These are the activations of a small network on made-up records, seen along a few directions, one row for each record.
Here are examples, each followed by its value of one field, Pep.
Records without Pep are marked missing.
The largest differences between rows may come from other fields.
In the rows, zero is written as 500.
Random noise pushes rows far along 2 fixed directions. That doesn't count. These rows show it; they differ only by the noise:
[487 334 569 536 460 459 575 441 559 513 211 486 529 467 483 594 224 535
 514]
[695 648 608 641 516 458 595 480 636 450 328 558 374 510 539 632 404 591
 702]
[334 379 404 297 564 643 494 454 405 450 585 606 516 499 468 525 453 415
 466]
[612 605 551 550 537 513 567 477 575 442 420 581 398 511 524 604 440 545
 654]

[396 477 426 555 475 464 583 512 544 589 693 387 567 469 611 411 677 497
 392] => u17
[555 569 539 483 563 542 430 526 510 456 439 588 448 491 426 562 346 581
 590] => u6
[592 568 504 438 525 591 431 540 519 452 474 636 441 492 476 478 407 501
 570] => u27
[760 675 663 850 341 264 713 488 762 559 379 291 489 424 588 561 558 612
 589] => missing
[478 486 538 805 336 328 619 496 676 660 607 285 533 452 639 452 667 499
 411] => u18
[426 511 470 448 462 488 442 454 469 519 428 492 517 506 482 452 448 517
 439] => u20
[500 595 431 388 579 509 406 531 467 454 643 582 485 556 512 521 591 448
 577] => u16
[741 605 665 708 419 329 559 484 680 501 134 431 501 445 444 580 356 583
 642] => missing
[436 414 498 388 534 520 465 501 437 455 476 540 464 464 454 506 358 511
 475] => u10
[445 520 428 584 473 522 579 476 546 499 692 433 513 436 585 532 638 443
 516] => u19
[554 658 474 396 614 597 479 486 415 397 642 589 409 572 496 546 500 486
 602] => u9
[462 367 547 536 502 429 493 486 537 530 376 421 560 488 507 547 483 562
 428] => u1
[517 521 498 637 423 344 609 518 631 586 559 397 580 482 621 487 542 497
 461] => u16
[527 479 497 487 545 567 502 567 470 524 405 528 506 504 464 518 430 497
 448] => u7
[313 308 461 354 448 629 432 471 379 534 594 462 636 490 513 413 570 435
 345] => u15
[555 564 538 461 571 527 473 532 512 476 516 517 436 515 501 480 498 607
 570] => u24
[517 584 497 490 544 500 525 516 496 492 519 533 397 473 525 512 563 571
 559] => u3
[421 381 511 666 368 430 618 460 587 603 457 284 626 452 618 496 505 490
 360] => u2
[432 399 518 489 386 480 532 515 495 570 385 474 516 472 503 496 428 484
 492] => u26
[273 237 463 590 365 411 601 493 540 659 530 276 716 436 581 434 558 467
 232] => u1
[342 412 460 617 341 431 591 486 555 630 619 309 639 455 637 443 679 460
 271] => u13
[398 289 479 498 384 383 488 478 478 482 325 482 622 505 458 498 379 516
 387] => u21
[542 452 584 875 297 354 653 417 681 649 386 237 580 420 656 527 529 560
 461] => u25
[355 403 402 518 426 478 585 506 494 550 573 384 561 413 565 437 568 484
 413] => u3
[382 232 446 344 531 587 431 442 342 462 464 509 587 498 413 492 271 474
 331] => u14
[434 424 417 503 446 566 530 499 511 492 691 413 525 433 567 490 590 418
 421] => u4
[328 185 490 615 265 378 617 481 564 652 387 274 660 367 591 475 452 483
 297] => u26
[361 390 387 479 408 428 550 508 515 617 755 405 614 457 590 418 637 400
 346] => u23
[700 622 649 610 522 483 514 504 618 455 417 548 366 490 537 605 439 590
 601] => u4
[655 732 619 683 517 494 518 455 581 523 451 498 408 481 601 585 617 584
 654] => u25
[439 411 494 640 331 323 623 490 605 589 417 388 641 446 570 502 463 535
 390] => u21
[486 388 441 453 450 416 425 504 515 562 424 486 566 482 478 496 436 447
 488] => u23
[576 449 550 695 393 394 608 524 652 568 366 333 563 436 579 487 447 629
 493] => u24
[563 661 489 695 399 508 590 546 631 538 771 398 440 471 647 480 828 524
 524] => u22
[422 503 523 431 557 554 462 468 442 502 515 568 489 472 483 533 421 464
 541] => u19
[474 408 484 615 420 483 599 514 557 571 500 331 593 466 576 494 515 517
 386] => u7
[470 553 431 387 584 558 511 520 495 490 632 559 445 561 527 456 604 527
 499] => u17
[473 509 491 554 452 488 493 508 594 575 562 475 442 538 501 481 574 478
 508] => u18
[627 627 502 690 451 452 543 534 612 471 601 419 453 459 553 531 543 565
 589] => u6
[224 150 470 463 381 428 488 469 402 595 354 363 651 483 457 426 325 493
 302] => u11
[741 840 513 635 586 506 500 537 599 420 562 610 346 607 524 537 680 524
 726] => u5
[511 555 544 449 605 543 458 492 431 448 428 569 492 480 493 586 398 499
 530] => u9
[479 531 455 592 437 403 596 504 565 573 620 433 600 491 599 515 604 498
 449] => u12
[615 682 543 513 459 482 511 508 520 449 578 549 345 520 545 510 526 542
 635] => u8
[449 497 501 492 456 480 428 497 492 509 467 426 528 492 532 522 564 488
 435] => u13
[674 501 598 563 501 470 537 497 578 463 220 493 446 516 464 588 197 603
 560] => u14
[333 333 456 574 413 415 580 454 567 625 566 320 649 461 585 404 512 440
 322] => u28
[612 775 516 762 396 388 622 490 669 517 581 436 489 495 655 463 717 593
 545] => u20
[579 434 655 709 353 409 548 540 630 519 337 404 502 481 564 499 511 585
 493] => u22
[527 605 471 486 547 587 499 497 450 414 640 525 456 585 564 486 651 439
 545] => u2
[576 566 604 513 490 504 422 488 532 494 405 563 442 466 479 503 328 586
 573] => u27
[477 507 476 610 353 415 576 502 571 533 631 381 487 407 619 466 604 460
 450] => u8
[561 494 553 566 462 376 476 510 514 516 308 459 553 532 491 579 373 532
 565] => u12
[143 120 321 305 475 583 439 489 295 610 557 479 652 482 395 380 430 364
 258] => u11
[578 519 517 591 559 441 475 476 558 558 432 483 476 500 501 478 478 499
 550] => u28
[513 458 511 715 349 465 601 470 603 625 556 304 578 427 632 472 654 519
 407] => u15
[489 398 594 616 456 372 546 451 614 571 293 413 546 520 520 551 381 560
 408] => u5
[375 532 327 374 520 596 500 533 415 423 859 496 474 452 540 428 680 394
 469] => u10

Which value of Pep does each new row have?
[580 707 514 540 545 491 466 501 554 442 635 510 420 590 563 464 658 511
 624] => u28
[468 415 493 558 439 454 537 474 513 543 417 442 519 520 536 503 517 511
 373] => u13
[153 138 369 145 529 717 385 493 247 425 717 566 648 479 450 387 518 298
 242] => u4
[585 649 452 383 568 586 501 518 502 430 625 606 451 526 417 486 607 426
 575] => missing
[429 328 542 513 490 412 524 478 542 611 386 403 543 484 518 489 418 568
 377] => u17
[699 457 588 711 402 283 593 494 640 606 278 431 470 516 542 552 387 589
 551] => u23
[574 413 542 650 417 324 558 487 570 553 277 461 517 511 491 548 382 579
 491] => u21
[401 378 401 321 501 533 466 486 452 519 435 559 579 548 425 547 354 468
 447] => u12
[418 438 377 303 588 614 477 516 331 393 610 618 438 496 450 451 472 441
 489] => u10
[370 368 501 386 450 507 455 476 449 520 560 527 486 447 511 487 458 454
 384] => u8
[512 517 601 616 446 473 506 427 527 595 398 425 497 480 548 515 456 535
 526] => u25
[455 540 426 434 567 561 496 567 437 500 506 577 435 455 469 477 539 482
 524] => u3
[566 571 532 572 433 381 479 537 525 473 353 507 500 528 489 562 449 548
 586] => u21
[392 270 417 381 574 506 466 469 413 506 461 494 589 493 471 424 427 497
 413] => u17
[285 438 362 528 441 502 562 506 471 593 805 404 549 465 581 398 725 439
 350] => u11
[370 631 350 308 633 659 420 494 425 445 793 626 451 574 488 479 726 410
 466] => u5
[420 345 531 411 495 481 509 429 465 488 434 477 597 451 412 521 439 476
 406] => missing
[595 766 481 423 631 635 456 557 441 442 700 590 371 567 511 500 657 518
 598] => u7
[229 141 379 328 433 573 513 479 346 551 507 512 599 447 475 438 472 408
 280] => u26
[311 354 400 288 579 583 457 492 349 451 514 553 534 444 470 472 487 489
 453] => u3
[513 616 505 601 496 475 476 505 588 577 647 486 393 522 534 507 688 499
 525] => u18
[430 288 529 601 425 483 570 403 484 581 325 422 566 485 524 505 393 499
 406] => u25
[525 506 580 628 474 400 535 480 582 482 330 451 526 561 517 552 441 547
 554] => u5
[271 367 390 318 447 557 409 451 377 448 514 510 629 526 469 402 478 457
 346] => u20
[486 459 518 409 491 566 391 520 471 477 396 594 544 439 473 470 364 494
 518] => u27
[693 640 687 789 373 306 529 529 658 537 213 339 455 500 582 577 469 607
 578] => u13
[483 481 503 507 417 486 507 493 566 545 356 436 507 522 506 519 449 516
 430] => u13
[724 710 549 560 575 525 469 587 570 414 440 624 385 532 463 549 410 566
 704] => u6
[630 600 572 564 538 526 523 552 511 447 431 492 454 556 517 571 504 574
 609] => u7
